A small network was shown many inputs. Here are its activations along a few directions, one row for each input.
In each table, some parts of the input vary, and every possible input appears once, in random order.
Descriptions start from the smaller parts, as in this example, which fits no table here: one of 2 separate values, together with either a single point or one of 9 places along a line or (one of 4 places along a line, together with one of 5 places around a ring).
Shared parts are said once, and a part with two or three values counts as separate values.

Rows:
r1: [ 45  33 -40 -24  47   7  10   3   4   4 -28   9  35 -29  27  12 -13  26]
r2: [-36 -39 -20  28 -31  -2  13   2  10   8  -9  11 -51  18  14 -31  23 -50]
r3: [  7  28  15 122 -43 -46  20   2   4  13  -1  62 -38  39  10 -54  56   5]
r4: [-16 -10  49 -33  -9  -8 -29 -17   2  -7  39 -22  11   8 -28  25 -21  23]
r5: [ 11  20  52 -28 -38  -3 -16   7  -7  22  29 -31  31  17 -44  16 -12  16]
r6: [ 30  15 -51 -25  68   5   3  -7   4 -19 -13  11  24 -31  25  11 -24  23]
r7: [-53 -48 -27  28 -22  -4   9  -3   1  -6  -1   4 -39  12  10 -29  32 -60]
r8: [ 54  35 -43 -20  44  14   9  12  -6   7 -22   9  30 -25  21  10  -9  23]
r9: [ -3  21  57 -31 -30   4 -20  -7   1  14  31 -26  23   9 -28  28  -4  23]
r10: [ 81  84  -9  59  51 -32   8  -3   2 -13 -23  58  15  -7  18 -11   6  79]
r11: [ -4  -5  64 -28 -29  -1 -22 -13   2   1  30 -19   4   5 -31  29 -14  27]
r12: [ 24  11 -50 -29  73   7  -3 -10   1 -31 -26   4  17 -35  19  16 -19  17]
r13: [ 45  23 -34 -20  52  15  12  -3   7  -8 -22   9  12 -38  24  12 -22  25]
r14: [-49 -44 -30  30 -28  -7  14   4   3   5   5  15 -37  16  16 -31  26 -56]
r15: [ 48  27 -32 -22  48   9  12   7   3  -9 -25  11  23 -28  37  16 -22  25]
r16: [-31 -29 -12  34 -47  -4  24  17   2  18  -7  13 -36  20  27 -26  28 -53]
r17: [ 40  19 -40 -28  63  10   2  -8   9 -16 -30   8   7 -28  23  14 -27  28]
r18: [  3   2  62 -34 -27   6 -18  -8  -2   1  28 -21   9  14 -26  24 -14  34]
r19: [-22 -17 -18  36 -54   3  22  22  -4  34  -2  11 -21  21  15 -33  39 -59]
r20: [ 14   1 -51 -23  68  18  -5   0   1 -37 -35   1  22 -37  21  11 -27  14]
r21: [ -8  -2  58 -34  -8   0 -28 -21   8   0  35 -25   6  13 -29  28 -20  29]
r22: [  7  17  58 -29 -34   0 -22   1  -7  20  29 -27  24  13 -30  24  -9  19]
r23: [ 34  57  88  54 -23 -47 -20 -17   0  -1  29  24   3  32 -32   2   9  83]
r24: [-66 -59 -29  29 -19  11  14   9  -8  -1 -11 -13 -39  18   2 -27  15 -71]
r25: [-28 -19  58 -32  -5   0 -33 -22  -8 -16  24 -36  10   2 -39  27 -26  11]
r26: [-33 -27  55 -36   1   6 -25  -8 -13 -14  22 -41   8   1 -49  26 -24  11]
r27: [-21 -12  50 -37  -3  -7 -35 -23   0 -18  29 -32   7   4 -34  27 -15  18]
r28: [-16 -17 -23  38 -60   0  28  30  -5  34  -1   8 -14  24   2 -39  35 -62]
r29: [-31 -35 -14  37 -43   3  24   7   8  18  -2  12 -46   8  15 -33  29 -54]
r30: [-31 -16 -18  35 -51   8  24  15   2  26   0  13 -22  16  19 -28  43 -56]
r31: [-64 -55 -30  33 -25   6   6   7   2 -11 -11   1 -33   9  12 -35  24 -64]
r32: [ 57  45 -47 -21  38  11  15  19  -6   9 -26   5  40 -22   8   4 -16  15]
r33: [ 11  -4 -45 -28  76  20   7   4 -12 -28 -33  -6  18 -38   4  15 -27  11]
What do these inputs look like to the network? -> one of 3 separate values, together with either a single point or one of 10 places along a line
The inputs of r33 and r24 match in every part but the choice among 3 separate values. If r10 is changed in the same way as r33 into r24, which row does it become? -> r3
A walk changes only the place on the line of 10. It starts at r24 and steps to r31. List the rest of the walk in order. -> r7, r14, r2, r29, r16, r30, r19, r28
A walk changes only the place on the line of 10. It starts at r32 and steps to r8. List the rest of the walk in order. -> r1, r15, r13, r17, r6, r12, r20, r33

Rows:
r34: [ 16   1 -38 -50  51  24   3  -3   2  -9 -17 -15  23 -28  20  22 -29   7]
r35: [-43 -50 -61 -11  12  23  17  12  -5  -6 -25  -7 -20 -13  18 -13   8 -62]
r36: [-24 -38 -80 -19  20  28  20  13   0  -8 -30   0  -8 -16  37 -13   2 -57]
r37: [-49 -43   3 -22   4   7 -15 -11   1 -18  10 -28  -8  -3 -11   4 -10 -25]
r38: [ 11  12 -56  59  -3  -8  31  19   0   8 -28  43 -15   4  35 -40  28 -28]
r39: [ 19  23  49  33 -28 -21  -3  -5   2   4  18  16  -2  15  -8  -4  12  35]
r40: [-12   6  22  51 -23 -24  -2  -3   3  -2   6  21 -17  23  -4 -20  23   6]
r41: [ 50  40 -43  33  16  -6  24  12   3   6 -30  40   4 -11  35 -19  13  18]
r42: [ 29  44  66  14 -13 -20 -21  -9  -4   2  28   5  15  20 -29  14  -2  60]
r43: [ 63  64  37   2  13 -25 -13 -14   8   4  16  14  28   4  -8  20 -11  78]
r44: [ 63  60  17  13  28 -20  -8  -4   3   3  -3  20  27  -5  -1  11  -2  59]
r45: [  8 -10 -59 -40  47  28   9   9  -4 -17 -34 -10  16 -36  22  12 -22 -16]
r46: [ 24  14  -1 -66  47  17 -16 -11   4 -12  -3 -23  35 -30   2  41 -37  31]
r47: [-22 -27  33 -40   4  10 -21  -9  -8 -15  18 -34  11  -6 -25  23 -23   2]
r48: [-11  -7 -18  66 -23 -14  23  12   2   8 -15  35 -41  18  12 -41  32 -31]
r49: [ -5   1 -40  61 -14 -12  30  15  -2  13 -24  40 -29   9  22 -41  39 -32]
r50: [-49 -58 -41  -9  -1  22  11   0   3  -5 -12 -10 -34  -5  16 -10   4 -61]
r51: [ -51  -21   85   57 -118  -30   -6    4   -2   41   50   -8  -36   60
  -44  -27   46  -35]
r52: [ 24  15  25 -74  40  11 -26 -15   1 -18  13 -34  41 -25 -24  49 -51  46]
r53: [ 55  48 -17  27  30 -11  13   5   0   6 -19  29  16  -4  15  -7   3  36]
r54: [ -6  -3  48 -66   7  14 -31 -18  -2 -11  31 -39  22  -6 -29  39 -35  32]
r55: [-90 -71  69 -20 -96   7 -18   3  -5  24  51 -55 -26  36 -51  -2   9 -63]
What do these inputs look like to the network? -> one of 2 separate values, together with either a single point or one of 10 places around a ring
The inputs of r44 and r46 match in every part but the choice among 2 separate values. If r38 is changed in the same way as r44 into r46, which row does it become? -> r36

Rows:
r56: [ 33  24  -8 -20 -14   9  -2  21  -3  30   2 -10  27 -18   3  19   3  -1]
r57: [-23 -19  -6  58 -19   1  37   5  10   1 -20  31 -56   9  23 -36  30 -39]
r58: [-43 -13 -15  -6  -8  25   4  20   0 -14  -8 -23  11  -6 -16   1   8 -22]
r59: [ 33  51   8  -8  39   8  -5  13   4 -30 -18  -4  48 -17 -11  14 -14  65]
r60: [ 39  -5 -26 -27   6  19  25  -2  21  13 -17  17   7  -8  35   5 -13   6]
r61: [ 32  14   0 -35   8  32   2  23 -24  36   2 -15  28 -24 -28  -3 -12   5]
r62: [ 30  13 -19 -23  22  34  30   4  10  10 -22  14  -7 -28  34  12  -7  -2]
r63: [ 49  34  10 -10  53 -13  -9   9  -8 -16 -23 -11  35 -16 -31  22 -40  41]
r64: [-52 -20 116  15 -89 -24 -25 -31   1  11  66 -21 -36  49 -59   6   8  -2]
r65: [-28 -22 -26 -14  13  -2  -4  -6  -3   0   3 -22  -8   2  -3  -1  33 -44]
r66: [ 27  44 -18 -19  53 -26 -14 -14   7 -14  -9  16  36 -12 -11  11  -9  52]
r67: [-22 -24 -25  58 -35  -8   4   4  15  -3 -16  33 -52  11   8 -39  34 -41]
r68: [-31  -7  -5  50 -40 -17   8  -1   3  18  -3  15 -40  38  20 -49  20 -41]
r69: [-26 -58 -36  -5  17  11  16  -5  18 -17 -19   2 -18  -4  27 -15   2 -28]
r70: [ 23  20 -36 -17  -3  16   6  -3   6  21   4   6   6 -18  29  16  -4  18]
r71: [-35 -54 -37  -4  23   5  13   8 -11 -20 -26   9 -37 -23  32  -7   4 -26]
r72: [-31 -35 -44  -6  12   2  -1  -5  -7 -28  12   0 -22   0  15 -21  -5 -42]
r73: [-13 -13   9  48 -49  -1  18  22 -25  13  -2  13 -21  48 -14 -26  22 -27]
r74: [-30 -14 -25  63 -41 -15  16  -6   2  11   7  18 -44  21  19 -33  32 -23]
r75: [ 40  24  -4 -27 -10  33   8  21 -15  22  -1  -2  28   7  -7  22 -11  11]
r76: [-16   1  -3  46 -38 -26  11  -4  -1  23   6  11 -33  33  -7 -28  57 -45]
r77: [-30  -9   5  54 -59 -18  16   8 -12   6   5   6  -4  16   0 -37  31 -47]
r78: [ 38  34  -8   1  79  15   9 -17   8 -35 -37  22   1 -37  25  19 -20  43]
r79: [ 12  15 117 -40   7 -19 -56 -34   5 -27  52 -34  26   7 -48  44 -37  91]
r80: [-62 -50  94 -46 -39  -1 -43 -25  -4 -13  59 -52 -10  21 -51  26 -15   3]
r81: [ 37  38  -3   7  57 -17 -11  -7   6 -10   3  25  31  -9  26  12 -12  52]
r82: [ 33  32 -25   2  55  -5 -12 -19   0 -26 -11  10  15 -22  25  17 -19  64]
r83: [ 20  30 -20 -27   2  17   1  -5   6  29  -1  -5   8  -1  27   3 -19  -6]
r84: [-15 -13  15  50 -46 -28  19  29  -6  21 -10   1 -26  27 -35 -31  12 -38]
r85: [ 45  22 -14   3  66  -2   8 -22  27 -31 -26  22  16 -23  22  10 -20  55]
r86: [ 34  34   3  -6  35  -8 -14  -4 -13 -30 -12   0  57 -26   6  11 -21  38]
r87: [-25 -35  -9 -10   2  -2   0  25  -9  -1 -15 -27  -1  -3 -31   1 -14 -38]
r88: [-30 -28 -19   1  -7   3 -15  14 -11   1  -4 -19   0 -12  -5   9  12 -39]
r89: [  2   1 108 -62 -53   3 -39 -19   6  16  63 -38  15  15 -43  44 -24  43]
r90: [ 19  24 -30 -47  -4  -3   6   2   4  31   5   6  26  -2  -2   5   1   3]
r91: [-34 -35 -27   2   8   1  -6   2  -4   4  10   6  -5   7  26  -3   8 -37]
The inputs of r69 and r67 match in every part but one. If r80 is changed in the same way as r69 into r67, which row does it become? -> r64
What do these inputs look like to the network? -> one of 4 places along a line, together with either a single point or one of 8 places along a line
List by row number the other rows that have the place on the line of 4 in common with r59. -> r63, r66, r78, r79, r81, r82, r85, r86
Which other rows does r56 become when the place on the line of 8 takes its other values? List them by row number. -> r60, r61, r62, r70, r75, r83, r90
